These are the activations of a small neural network, seen along a few directions. Each row is one input.
Each table varies a few parts of the input and shows all the possible inputs, shuffled.
A made-up example of a description, with smaller parts first: one of 3 separate values, together with either a single point or one of 11 places along a line or (one of 6 places along a line, together with one of 8 places around a ring).
Shared parts are said once, and a part with two or three values counts as separate values.

Other details of the inputs vary at random and push rows far along two fixed directions, the same in every table; ignore that.

A family of inputs:
row 1: [-3.44 -0.02 -0.56  2.97  5.61  2.09 -0.44 -3.70  2.80 -0.42 -0.36]
row 2: [-0.35  3.76  1.03 -5.29 -4.03 -3.38  0.94  2.51  0.82 -1.21 -0.81]
row 3: [-2.60  0.47  2.24 -1.48  1.54  1.28 -1.32 -1.22  4.17  0.50 -0.17]
row 4: [-2.71 -3.12 -0.89  3.45  4.00  1.86  5.34 -0.97  1.42 -0.20  0.47]
row 5: [ 2.19  2.96  0.57 -5.30 -3.73 -0.23 -2.62  0.05 -0.23  0.45  0.76]
row 6: [-1.84 -0.28  0.02  2.81  3.04 -0.76  2.54  0.06  0.66 -1.34 -2.25]
row 7: [-1.28  2.96  0.79 -3.14 -2.93 -2.89  1.44  1.95  1.23 -1.23 -0.12]
row 8: [-2.27  2.65  0.80 -0.75  3.12  0.61 -1.59 -2.52  2.56 -0.78 -0.47]
row 9: [ 2.19  4.28  1.18 -4.62 -2.09 -2.72 -3.64 -0.80 -0.26 -0.28 -0.42]
row 10: [ 5.87 -6.50 -2.95  3.11 -3.25  1.15 -2.47  1.04 -7.08  1.12  2.42]
row 11: [-1.03  1.87  1.01 -0.01  0.82 -2.14  1.69  0.86  0.32 -1.84 -1.74]
row 12: [ 3.77 -7.74 -2.24  2.85 -4.75  4.14 -0.95  1.15 -4.56  2.76  3.62]
row 13: [ 1.20  5.04  2.07 -3.96 -3.19 -3.23 -0.61  3.30 -0.51  1.12 -2.17]
row 14: [-1.73 -0.92 -0.94  4.45  4.69  1.14 -0.82 -3.23  1.95 -0.36 -0.14]
row 15: [-2.06 -2.88 -0.34  5.57  5.63  1.15 -0.89 -2.39  1.28 -0.82  0.29]
row 16: [ 1.04  2.24  1.39 -5.22 -2.49 -1.70  2.87  2.13 -0.53 -0.68  0.57]
row 17: [ 4.90 -4.64 -3.04  2.98 -4.33  0.90  0.92  4.15 -6.55  3.21 -0.27]
row 18: [-1.85 -0.14 -0.14  1.58  2.34  2.72 -0.36 -2.38  2.50  0.00  0.79]
Description of these inputs: one of 2 separate values, together with either one of 4 places along a line or one of 5 places along a line.
Q: The inputs of row 2 and row 7 match in every part but the choice among 2 separate values. If row 10 is changed in the same way as row 2 into row 7, which row does it become?
A: row 15

A family of inputs:
row 19: [ 0.04  1.41  0.90 -2.20 -0.99 -0.94  0.82  0.89  0.24 -0.48 -0.24]
row 20: [ 0.86  2.02  0.48 -2.13 -0.90 -1.40 -1.65 -0.10 -0.38 -0.49 -0.30]
row 21: [ 0.98 -1.53 -1.17  2.05 -0.18  0.95  0.20  0.11 -1.62  0.68  0.15]
row 22: [ 0.43  0.50  0.42 -1.14 -0.62 -0.61  0.57  0.76 -0.19  0.23 -0.30]
row 23: [-0.88 -2.31 -1.40  3.61  1.96  1.53  1.82 -0.43 -0.06  0.50  0.06]
row 24: [ 0.22 -0.40  0.07  0.55 -0.20 -0.03 -0.26  0.40 -0.50  0.17 -0.24]
row 25: [ 6.09 -5.79 -3.84  2.75 -4.72  1.83 -0.71  1.44 -7.63  1.66  2.59]
row 26: [ 0.62  0.35 -0.28 -0.77 -1.24 -0.57  0.32  0.79 -0.59  0.26 -0.17]
row 27: [ 0.92 -1.97 -0.97  2.13  0.86  0.85 -0.26 -0.55 -1.40  0.11  0.44]
row 28: [-0.08  1.45  0.78 -2.05 -1.42 -1.36  0.50  0.99  0.39 -0.52 -0.22]
row 29: [ 0.62  0.66  0.26 -0.50 -1.15 -0.79 -0.72  0.69 -0.58  0.14 -0.32]
row 30: [ 0.45  2.67  0.87 -2.49 -1.33 -1.45 -1.08  0.59  0.09 -0.14 -0.83]
row 31: [ 0.65 -0.94 -0.62  1.16  0.08 -0.08 -0.80 -0.29 -0.89 -0.08  0.32]
row 32: [-0.07 -1.45 -0.78  1.64 -0.02  0.31  0.92  0.64 -0.37  0.37  0.22]
row 33: [ 0.44  2.55  1.40 -3.65 -0.78 -0.54 -3.07 -1.17  1.13 -0.26  0.54]
row 34: [-2.21 -1.01 -0.07  2.37  3.11  2.21 -0.58 -2.05  2.48  0.26  0.17]
row 35: [-2.81 -1.15  0.02  2.14  3.30  2.12  0.50 -1.99  2.93  0.33  0.32]
row 36: [-1.10 -2.09 -0.49  1.50  0.96  2.10  0.75 -1.20  0.90  0.24  1.13]
row 37: [ 0.28  0.75  0.04 -1.52 -1.54 -0.76  0.84  0.83 -0.33 -0.36 -0.11]
row 38: [ 0.46  1.70  0.98 -1.98 -0.39 -1.37 -1.46  0.04  0.00 -0.63 -0.24]
row 39: [ 0.06  2.77  1.05 -3.21 -1.35 -1.52  0.51  0.80  0.43 -0.61 -0.44]
row 40: [-3.24 -0.38  0.43  2.12  3.45  0.53  2.18 -0.80  2.72 -0.86 -0.65]
row 41: [ 0.52  2.40  1.36 -2.61 -0.81 -1.38 -0.96  0.55  0.28 -0.15 -0.87]
row 42: [-3.26 -0.21  0.55  2.25  3.90  0.36  1.62 -0.91  2.94 -0.38 -1.02]
Q: What do these inputs look like to the network?
A: one of 4 places along a line, together with either a single point or one of 5 places around a ring
Q: The inputs of row 40 and row 42 match in every part but the place on the line of 4. If row 19 is changed in the same way as row 40 into row 42, which row does it become?
A: row 22
Q: Start at row 24 and move only the place on the ring of 5, one step at a time. The first step leads to row 29. Which rows follow, in order?
A: row 30, row 21, row 41
Q: Start at row 28 and move only the place on the line of 4, one step at a time. The first step leads to row 32. Which rows follow, in order?
A: row 29, row 31
